A small network was shown many inputs. Here are its activations along a few directions, one row for each input.
In each table, some parts of the input vary, and every possible input appears once, in random order.
A made-up example of a description, with smaller parts first: one of 5 places around a ring, together with either a single point or (one of 2 separate values, together with one of 4 places along a line) or one of 11 places around a ring.
Shared parts are said once, and a part with two or three values counts as separate values.
(in the rows, 128 means zero)

Other details of the inputs vary at random and push rows far along two fixed directions, the same in every table; ignore that.

A family of inputs:
x1: [145 181 159 116 108 192 107 161  77  75 134 113  84]
x2: [163 147 158 171 107 153 135 106  95 192 123 163 118]
x3: [107 104 100  81 113  89 151 110 191 163 133 113 124]
x4: [104 103  95 130 133  87 162 124 213 160 155 128 157]
x5: [153 148 133 152  85 148 148 107 127 197 150 143  98]
x6: [111  75 102 133 130  71 135 106 159 156 126 151 159]
x7: [114  84  82 118 109  83 144 112 176 152 153 133 136]
x8: [ 93 138 113 120 173 125 111 187 158  35 136 106 145]
x9: [108 101  93  82 111  79 158 105 202 163 135 109 130]
x10: [147 184 174 132 162 192  90 146  47  75  94 123 120]
x11: [152 180 169 163 146 178  91 160  55  64 111 131 110]
x12: [115 117 113 109 188  90 100 165 139  41 101 117 157]
x13: [115  99  92  81 112  80 159 107 201 161 138 111 134]
x14: [144 144 166 156 108 137 143  87 109 197 124 144 126]
x15: [ 99 113 140 102 171  82 101 169 128  42 105 118 165]
x16: [ 97 121 139 110 171  80 103 161 133  38 107 106 162]
x17: [ 93 103 131 142 180 112 112 183 127  43 106  79 156]
x18: [108  93 112  86  96  80 144 125 187 165 145 122 127]
x19: [155 142 141 179 104 162 135  83  89 183 131 155 116]
x20: [100  81  89  91  94  80 152 103 189 156 152 119 131]
x21: [161 157 169 162 106 153 145  89  95 185 127 143 128]
x22: [119  88  95 111 112  65 149 126 195 164 150 136 138]
x23: [156 146 147 123  68 165 153 105 119 205 148 145  91]
x24: [105  76 118 156 140  85 165 123 171 161 121 103 163]
x25: [106  84  96 106 114  60 137 133 195 165 144 133 139]
x26: [169 160 124 146  97 170 153  94 120 205 140 141  97]
x27: [163 159 155 153 118 157 152  72 104 199 117 138 130]
x28: [115  99 108  92  96  80 153 119 190 154 149 117 130]
x29: [148 150 149 127  70 163 150 100 123 204 149 136  86]
x30: [143 141 135 127  70 179 143  92 105 188 152 138  85]
x31: [153 166 153 163 143 192  89 147  41  58 117 137 115]
x32: [108  71 112 154 142  75 170 118 183 158 128  98 167]
x33: [111  93 120 138 133  61 135 114 173 159 123 139 151]
x34: [ 96 107 129 104 169 101  95 159 107  32 108 122 163]
x35: [154 137 153 167 108 138 132 102 110 200 125 157 122]
x36: [153 169 162 158 146 165  96 157  68  69 114 132 120]
x37: [137 185 153 150 143 212 105 172  86  90 137 132 108]
x38: [162 151 146 162 119 159 136  88 103 209 114 153 118]
x39: [109 122 143 106 173  92 101 168 121  33 110 114 162]
x40: [101  72 100 136 131  61 136  98 173 160 128 143 156]
x41: [111  93  85 100 127  74 143 119 195 175 132 129 137]
x42: [168 144 153 171 106 147 143  96 106 197 131 159 120]
x43: [154 167 135 135 125 205  92 164  51  61 139 136  90]
x44: [ 84 127 111 114 174 115 108 187 167  43 135 110 145]
x45: [141 189 154 149 147 219 105 181  77  71 135 135 108]
x46: [171 157 125 142  98 172 152  97 118 207 140 147  96]
x47: [105 113 113 105 190  87  95 172 137  38  94 119 159]
x48: [ 89 101 126 102 169  92  91 155 118  41 108 117 165]
x49: [105  98 113 112 149  56 151  91 185 156 111 117 170]
x50: [113 100  83 108 126  73 152 112 199 166 135 121 135]
x51: [135 163 170 181 155 200 114 164  57  72 110  91 113]
x52: [101 113 127 110 169 100  98 151 112  26 113 112 164]
x53: [114  92  90  72 117  76 157 113 203 157 138 115 136]
x54: [110  93  94  74 112  81 156 113 197 168 132 121 134]
x55: [ 94 100  95  94 151 104  88 180 134  40 132 119 132]
x56: [ 94  77 114 121 130  62 143  87 168 160 125 134 165]
x57: [165 159 128 139 100 176 145 106 109 201 133 150  94]
x58: [102 114 116  67 142  96 106 188 153  27 134 101 130]
x59: [159 153 157 147 119 158 149  78  99 207 111 149 129]
x60: [ 95 123 130  98 187  91 101 152 134  45  94 104 159]
x61: [ 96 100  99  66 141 106 103 174 142  22 138 105 131]
x62: [157 180 149 140 122 189 101 169  71  77 136 127  91]
x63: [145 161 156 156 144 192  78 153  38  67 112 142 112]
x64: [116  93 101 111 110  75 144 132 182 164 143 140 134]
x65: [148 144 135 148  87 148 142 109 126 201 147 146  95]
x66: [144 174 183 142 143 177  93 151  52  85 108 131 121]
x67: [150 133 131 123  66 176 150  92 107 201 152 149  92]
x68: [147 181 150  99 124 205 100 157  73  86 120 114  85]
x69: [155 163 153 158 145 193  88 150  39  60 118 143 114]
x70: [148 138 124 154  81 171 141  92 106 204 152 153  90]
x71: [156 165 141 166 109 191 156 114 127 191 157 151 112]
x72: [ 88 101 123 143 181  97 122 178 142  31 109  69 160]
x73: [ 93 108 109  71 136 120  91 177 127  32 132 106 123]
x74: [149 133 124 125  69 165 152  88 119 188 157 137  97]
x75: [157 163 130 144 102 175 142 101 113 200 134 141  88]
x76: [125 101 104 131 147  71 144 102 176 156 115 131 159]
x77: [111  82 114 120 131  72 146  91 157 152 130 138 169]
x78: [160 149 151 144 123 148 152  77 110 196 117 142 134]
x79: [140 154 159 179 154 185 123 161  72  70 114  88 126]
x80: [153 146 123 157  83 174 141  96 101 188 153 148  92]
x81: [103  69  78 106 113  69 142 120 184 157 147 142 141]
x82: [155 184 155 156 157 185  99 142  63  80 101 127 111]
x83: [ 91 108 124 110 168  89 101 148 123  33 111 110 163]
x84: [159 158 148 166 123 162 135  89 101 194 113 148 112]
Each input here is: one of 6 places around a ring, together with either one of 2 separate values or (one of 3 separate values, together with one of 4 places along a line).
The inputs of x12 and x76 match in every part but the place on the ring of 6. If x78 is changed in the same way as x12 into x76, which row does it become? -> x27
The inputs of x11 and x2 match in every part but the place on the ring of 6. If x19 is changed in the same way as x11 into x2, which row does it become? -> x6
The inputs of x80 and x55 match in every part but the place on the ring of 6. If x16 is changed in the same way as x80 into x55, which row does it become? -> x66
Change only the place on the line of 4 in x36. List by row number the other rows that result. -> x21, x28, x62
Change only the choice among 2 separate values in x72. List by row number the other rows that result. -> x8
Change only the choice among 3 separate values in x7. List by row number the other rows that result. -> x26, x62
